Each row below holds a small network's activations on one input, seen along a few directions.
In each table, some parts of the input vary, and every possible input appears once, in random order.
A made-up example of a description, with smaller parts first: line(4) and (point or line(11) or (values(3) and ring(8))).
Shared parts are said once, and a part with two or three values counts as separate values.
(in the rows, 128 means zero)

Other details of the inputs vary at random and push rows far along three fixed directions, the same in every table; ignore that.

Table:
r1: [107 118 144  92 134  74 100 134 113 158 184]
r2: [158 157 172 186 115 157 181 153 114 113  93]
r3: [127 159 146 115 165 125 179 134 126 150 137]
r4: [128 101  89 124 119 175 113  90 142  89  95]
r5: [156 120 195 228  77  99 127 117 140 136 147]
r6: [104 114 158 108 144  79  97 134 125 164 190]
r7: [125 140 130 118 136 117 148 126 117 134 140]
r8: [102 155 107  59 174 106 155 146 108 149 150]
r9: [131 153 162 129 132  88 143 139 116 152 158]
r10: [104 143 120  58 189 124 154 137 125 152 154]
r11: [157 171 173 181 117 123 197 121 124 120 104]
r12: [130 105 190 167 124  70  90 154 155 181 196]
r13: [147 103 121 178  68 123  89 113 138 105 102]
r14: [159 125 184 224  79  93 122 139 146 145 135]
r15: [121 151 139  90 176 155 166 162 107 136 117]
r16: [106 122  98  80 147 129 117 117 119 127 139]
r17: [117  62 109 134  93 110  30 117 147 136 151]
r18: [118  60 112 133  98 115  31 118 155 134 151]
r19: [132 132  88 117 118 154 132 106 118  98 102]
r20: [128 116  80 126 106 167 108  96 129  90  95]
r21: [111 124  91  81 148 123 112 131 125 127 132]
r22: [106 147 131  46 175 118 143 168  86 143 145]
r23: [146 106 102 153 106 216 123 118 133  70  57]
r24: [114 112  93  91 137 141 101 112 127 124 133]
r25: [139 131 160 165 125 125 131 127 147 142 143]
r26: [109  93 100  93 123 161  75 135 110 104 118]
r27: [136 170 125 129 152 152 197 132 132 128  97]
r28: [118 158 113  86 175 143 175 138 133 136 121]
r29: [124 108  88 120 120 168 115  90 133  94  96]
r30: [160 172 158 187 121 124 193 142 133 127 105]
r31: [129 139 153 133 148 101 140 149 138 161 154]
r32: [123 130  87 119 120 157 131 111 129 103  96]
r33: [111  85 119 126  85  93  54 118 126 132 161]
r34: [147 137  90 151 111 169 147 111 138  90  61]
r35: [148 161 152 154 122 105 167 143 127 132 121]
Description of these inputs: line(5) and (point or line(6)).
Changing only the line(5) part turns r10 into r1. The same change can be made to r25. Which row results? -> r9
Change only the line(6) part in r27. List by row number the other rows that result. -> r3, r17, r24, r29, r31
Change only the line(5) part in r8. List by row number the other rows that result. -> r27, r28, r32, r33

Table:
r36: [136 140 121 133 127 150 148 128 124 112  97]
r37: [129 130 130 130 132 138 138 124 128 125 126]
r38: [123 140 142 107 152 111 139 147 119 144 145]
r39: [109  99  37  75 114 148  86  84 126  92 109]
r40: [123 137 145 123 145 118 140 138 127 147 149]
r41: [144 134 118 156  98 126 137 106 131 108 105]
r42: [117 142 107  88 157 147 148 126 119 123 120]
r43: [111 102 116  94 134 109  83 137 123 138 153]
r44: [127 137 148 123 148 114 140 139 133 147 143]
r45: [124 140 134 114 143 121 140 144 119 140 137]
r46: [122 133 129 107 152 125 137 133 128 136 138]
r47: [136 138 117 136 132 152 151 124 135 115 102]
r48: [104  79  82  89 118 134  56 114 132 121 144]
r49: [ 96  84  80  59 140 129  63 115 122 123 152]
r50: [144 126 159 178 102 121 126 137 134 134 131]
r51: [120 151 122 106 147 100 150 124 128 146 146]
r52: [126 142 167 130 144  96 137 156 125 161 156]
r53: [121 139 149 106 149 110 137 144 115 145 149]
r54: [144 114 153 180 102 126 114 125 148 131 126]
r55: [127 153 128 116 136 101 151 127 120 138 133]
r56: [104  92  97  84 123 126  71 124 115 125 149]
r57: [130 133 111 124 132 158 143 116 129 109  99]
r58: [130 133 121 123 131 138 137 134 124 120 115]
r59: [134 141 103 131 112 128 143 111 123 112 110]
r60: [145 121 154 175  99 132 125 124 129 119 122]
r61: [130 138 133 133 134 139 145 127 130 127 122]
r62: [145 123 159 180 104 133 130 120 140 125 123]
r63: [142 132 128 161 106 114 136 106 140 123 124]
r64: [120  97 100 116 111 136  85 123 127 114 124]
r65: [127 148  87  92 139 130 153 112 116 109 106]
r66: [125  81 147 162  92 107  58 122 147 142 158]
r67: [127 127 126 127 133 137 134 125 129 125 126]
r68: [136 137 113 132 124 150 143 130 125 113 101]
r69: [132 136 111 124 125 157 145 122 116 106 102]
r70: [132 132 135 129 128 132 135 131 122 123 122]
r71: [147 125 155 177 101 130 128 129 135 122 116]
r72: [130 137 106 108 138 150 143 128 122 110  99]
r73: [133 133 138 144 130 127 136 135 137 138 131]
r74: [119 143 116  93 149 139 144 134 111 124 123]
r75: [142 123 148 167 112 129 126 126 144 129 124]
r76: [122 135 124 108 151 126 138 138 131 139 133]
r77: [129 133 128 128 127 133 131 134 123 125 122]
r78: [123 144 147 111 158 114 150 142 128 148 145]
r79: [122 136 149 111 149 105 134 148 119 148 153]
r80: [133 134 114 134 129 153 144 121 133 116 107]
r81: [131 139  87 112 138 171 150 117 132 102  84]
r82: [141 125 127 153 107 149 131 120 129 105 100]
r83: [121 140 157 116 147 105 137 148 118 152 152]
r84: [135 132 119 131 131 153 144 116 129 111 108]
r85: [136 128 120 147 118 152 137 118 134 113 109]
r86: [121 140 130 107 145 126 139 141 117 134 133]
r87: [137 129 121 141 115 151 138 122 123 106 103]
r88: [144 115 150 180 103 127 115 125 147 129 127]
r89: [131 133 108 125 133 157 142 118 133 111  97]
r90: [140 124 127 161 109 148 128 119 141 116 108]
r91: [127 148 104 112 138 121 157 113 129 124 120]
r92: [128 145 140 127 129  89 143 131 123 145 149]
r93: [132 133 146 144 122 124 135 138 124 133 134]
r94: [104  96 128  86 136  97  72 138 116 147 176]
r95: [128 132 126 122 129 139 137 129 117 119 120]
r96: [122 137 117 110 145 141 142 128 127 126 123]
r97: [125 139 164 127 144  96 138 155 122 158 160]
r98: [141 137 116 157  96 128 137 107 129 109 106]
r99: [131 135 115 123 126 156 143 121 118 106  98]
r100: [142 122 147 168 113 130 127 125 141 127 125]
r101: [122 145 109  95 152 139 147 140 118 125 114]
r102: [123 138 161 121 152 104 140 143 129 156 158]
r103: [126 141 149 115 150 105 139 151 122 149 149]
r104: [122 139 149 115 148 105 134 152 123 153 146]
r105: [119 138 124 103 153 132 142 132 126 134 129]
r106: [129 130 128 131 133 137 139 127 132 126 124]
r107: [128 133 126 123 130 138 136 131 122 121 115]
r108: [ 99  98 113  80 143 107  73 132 127 149 170]
r109: [128 141 168 131 145  94 137 157 127 160 156]
r110: [130 130 118 129 129 153 138 116 128 113 106]
r111: [135 131 142 143 132 125 135 132 138 135 131]
r112: [120 150 123 105 148  99 150 123 128 145 142]
r113: [124 139 156 127 138 109 135 146 119 147 150]
r114: [113  76  85 112 105 143  55 107 138 112 125]
r115: [148 127 162 195  90  96 126 111 148 137 139]
r116: [135 128 122 146 117 154 138 115 130 113 110]
r117: [128  78 151 172  77 107  57 125 135 132 158]
r118: [122  66 132 159  82 113  42 114 145 131 159]
r119: [142 120 148 175  97 129 116 130 135 124 122]
What do these inputs look like to the network? -> values(2) and ring(6) and (point or line(6))
Changing only the ring(6) part turns r92 into r55. The same change can be made to r64. Which row results? -> r104
Changing only the ring(6) part turns r86 into r93. The same change can be made to r113. Which row results? -> r56
Changing only the ring(6) part turns r48 into r75. The same change can be made to r73. Which row results? -> r54
Change only the values(2) part in r86. List by row number the other rows that result. -> r96
A walk changes only the line(6) part. It starts at r76 and steps to r47. List the rest of the walk in order. -> r118, r106, r67, r37
Change only the values(2) part in r66. List by row number the other rows that result. -> r52
Which other rows agree with r90 in the ring(6) part and the values(2) part? List them by row number. -> r42, r51, r61, r81, r96, r108

Table:
r120: [ 97 142  89  43 167 139 132 147  98 135 133]
r121: [151 173 143 173 107 132 193 120 113 119 111]
r122: [126 149 206 169 121  26 133 154 132 202 223]
r123: [159 200 160 171 143  92 221 130 140 151 123]
r124: [145 126 123 172  88 156 137 114 122  96  85]
r125: [ 97 146 149  47 198  91 139 185 102 180 181]
r126: [126 126 206 144 135  82 109 172 117 173 186]
r127: [ 89 133 169  42 212 103 142 137 108 170 203]
r128: [119 121 153 134 125  78 108 144 134 160 166]
r129: [149 111  65 153  97 188 112 103 154  79  51]
r130: [114 114 174 119 156  79 100 182 139 185 189]
r131: [161 148 196 234 118 134 175 106 176 149 134]
r132: [154 168 138 173 113 119 193 115 133 118 105]
r133: [158 100 139 209  74 180 110 130 139  92  80]
r134: [146 143 122 139 115 164 162 112 112  81  69]
r135: [126 119 108 104 116 136 119 106 106  93 109]
r136: [143 133 196 189  97  97 126 140 120 143 151]
r137: [121 137 108 107 142 103 123 130 138 144 134]
r138: [131 197  85  94 169 163 223 133 117 110  73]
r139: [ 92  83  68  40 130 145  51 118 100 103 132]
r140: [168 159 147 216  92 120 169 112 154 122  97]
r141: [147 117 141 173 117 129 109 146 159 140 120]
r142: [113 117 213 143 148  93 115 131 126 176 214]
r143: [122  61 144 146  89 129  29 137 126 123 155]
r144: [138 193 105  90 158 153 221 115  93  96  86]
r145: [157 112 127 217  67 167 114 122 153 100  84]
r146: [107 128 130  83 156  95 116 155 127 159 158]
r147: [117  66 136 146  77 113  37 127 128 130 155]
r148: [135 123 104 105 133 178 136 126 112  82  73]
r149: [107  61 127 154  93 132  43  90 156 138 181]
r150: [147 180 134 141 132 134 211 122 108 114 100]
r151: [106 137  76  43 178 109 130 129 128 136 124]
r152: [ 91  83  54  45 121 129  58 105 102 106 141]
r153: [145 125 144 175 104 113 114 131 155 141 123]
r154: [103 138 132  88 147  99 121 150 104 158 168]
r155: [119 138  40  57 155 147 142  98 128  93  80]
r156: [138 180 196 171 161 148 221 133 129 156 146]
r157: [117  80 115 153  71  94  45 109 138 134 167]
r158: [132 203 140 109 179 130 223 164 122 150 111]
r159: [136 109  81 101 129 203 122 121 115  65  57]
r160: [101 148 133  44 201  69 135 167 130 184 172]
r161: [155  85  80 170  88 185  88 106 164  76  55]
r162: [ 95 141  81  27 198 138 133 167 117 147 140]
r163: [136 164 114 113 162 156 187 150 130 120  86]
r164: [122  73 166 171  88 109  42 156 133 156 179]
r165: [155 163 165 191 115 157 183 153 125 127  97]
r166: [126 114 113 100 125 152 114 122 111  96  98]
r167: [123  85 168 160  75  78  51 120 118 141 185]
r168: [143 191 141 105 198 125 217 165 139 150  99]
r169: [120 124 150 135 121  72 111 135 132 158 172]
r170: [ 90  93  24  35 121 157  68  96  97  90 120]
r171: [127  77 111 144  81  75  50  93 150 131 160]
r172: [125 156 123 114 173 171 197 107 142 122 112]
r173: [161 108 169 233  93 150 132  84 182 121 116]
r174: [ 80  67  40  30 147 189  65  78 116  92 130]
r175: [158 101 107 184  51 163 110  71 122  56  72]
What do these inputs look like to the network? -> values(2) and line(4) and (point or line(6))
Changing only the values(2) part turns r131 into r173. The same change can be made to r164. Which row results? -> r133
Changing only the values(2) part turns r143 into r159. The same change can be made to r158. Which row results? -> r146
Change only the values(2) part in r150. List by row number the other rows that result. -> r121
Change only the line(4) part in r167. List by row number the other rows that result. -> r140, r157, r170
Change only the values(2) part in r151. List by row number the other rows that result. -> r137
